m =
[[  0   5 -11  -3  14   5  15  -5]
 [ 10 -16 -15 -10  10  12  26  14]
 [ -7   4  16 -29 -26  -3  -6  -8]
 [ 19  11   2 -12  -5  26   8  16]
 [ -9  17  -6 -34   3  18  -8   5]
 [ -1 -10  -5 -19  14  41   2  -2]
 [ -6 -12 -13   1  -1   9 -12 -16]
 [ -6  12  12 -18   5  -6  12  -7]
 [ 23 -12  -1 -25 -30  -7  -4  -9]]
Indices start at 0.
Report the entry at row 2, column 0.
Answer: -7
The entry in the bottom-right corner: -9
Report the entry in row 1 and column 2.
Answer: -15
The entry just left of -2 -> 2
Report the entry in the top-right corner.
Answer: -5
Report the bottom entry of the column that holds the smallest entry.
Answer: -25
The entry in the bottom-left corner is 23
The entry at row 0, column 0 is 0
The entry in row 0 and column 1: 5
The entry just right of 8: 16
The entry directly below the largest entry -> 9
Report the entry directly above the largest entry.
Answer: 18
The entry in row 1 and column 0: 10
The entry just left of the largest entry is 14
The entry just left of -34: -6
The entry just right of -18: 5
The top entry of the column that holds the largest entry: 5
The bottom entry of the column that holds the largest entry is -7
The entry at row 0, column 2 is -11
Report the entry just left of -29.
Answer: 16
The entry in row 2 and column 1: 4
The minimum is -34
Report the entry directly below 18.
Answer: 41
The entry just left of -19 -> -5
The entry directly above the smallest entry: -12

[[13, 12, -29, 26], [14, 16, -30, 28], [-14, 1, 29, -16], [11, 18, -23, 26], [-20, 0, 29, -18], [-20, 4, 23, -22], [-14, 8, 15, -10], [28, -41, -16, -14], [34, -51, -14, -24], [-16, -9, 29, -21], [-16, -5, 34, -16], [-13, 1, 27, -15], [11, 18, -24, 27], [-20, 5, 24, -7], [-15, -1, 27, -20]]
Report the third smallest entry.
-30
Report the entry just right of -13.
1
The 1st entry in reading order is 13
The entry just left of the smallest entry -> 34
The entry just left of -10 is 15
The 2nd smallest entry: -41
The entry just right of the smallest entry: -14
Report the third entry in reading order.
-29
The minimum: -51
The entry just left of 15: 8

Read these off the table that follows. Rows and columns are numbered from 0.
1) Give the entry at row 2, column 2.
2) Give the entry in row 1 and column 0.
3) Give the entry in the bottom-right corner.
4) Give the entry in row 2 and column 0.
5) Give the entry just right of 20.
6) Give the entry in the top-right corner.
7) Give the entry directly above -17.
8) Give the entry directly below 25.
[[ 44  17  43 -45]
 [ 13 -17  30  42]
 [-40  -5   4 -28]
 [ 42 -34  -2 -16]
 [-24  18 -19 -42]
 [  4 -27  17 -38]
 [ 25 -40  20 -29]
 [-45   4  -7  22]
 [ -2  31 -35 -32]
 [-31  15  -9  42]
 [ 39   7  35  -2]]
1) 4
2) 13
3) -2
4) -40
5) -29
6) -45
7) 17
8) -45

Read these off the array that follows.
1) The 3rd entry on the diagonal from the top-right corner?
2) The last entry, reading row by row?
3) The bottom-left entry?
4) The largest entry in the first row?
5) The entry directly below the largest entry?
6) The entry in the top-right corner?
7) The entry just left of -12?
8) The first entry in the row that holds the smallest entry?
[[ 43  21 -14  -5  37 -18]
 [-20 -15  11  21 -22  29]
 [ 37  16 -17  -3  33 -15]
 [-23 -15  20  -2 -22  18]
 [-22  -9  14  21 -29  33]
 [ 32  20 -18  -8  38 -24]
 [ 37  17 -23  -2  35 -20]
 [ 37  15 -12 -11  41 -18]]
1) -3
2) -18
3) 37
4) 43
5) -20
6) -18
7) 15
8) -22

a =
[[ 23   8 -12 -20  -3   4]
 [-11   6  24   6 -12  -2]
 [ -2   0  -9   2 -18   1]
 [  0   6  -9 -10  -3  -2]
 [ 21 -11  24   2  -4   9]
 [ -2 -10   5   6   1   3]
 [ 22   9  12 -15  -9   0]
 [-28   0 -42   0  -6   3]
 [ -1  -4 -17  -7   1   1]
 [ -9  -4   7   6   4   3]
 [ -4   2  -1  -5 -16  -3]
 [ -8  -1   9  -3   1   5]]
The top-right entry: 4
Find the top entry of the column that holds the smallest entry.
A: -12
Find the 4th entry from the end, reading row by row.
A: 9
Find the entry in the top-left corner.
A: 23
Find the entry just left of -42.
A: 0
Find the bottom-right entry.
A: 5
Find the 5th-last entry, reading row by row.
A: -1
Find the entry just right of the smallest entry.
A: 0
The second smallest entry is -28
Find the last entry in the row that holds the smallest entry.
A: 3
The 2nd-last entry, reading row by row is 1
Find the smallest entry in the last row.
A: -8
Find the 3rd entry on the diagonal from the top-right corner.
A: 2
Find the entry directly below the smallest entry.
A: -17
Find the third entry on the main diagonal.
A: -9
The third-last entry, reading row by row -> -3
The entry just right of 22: 9
Find the minimum.
A: -42
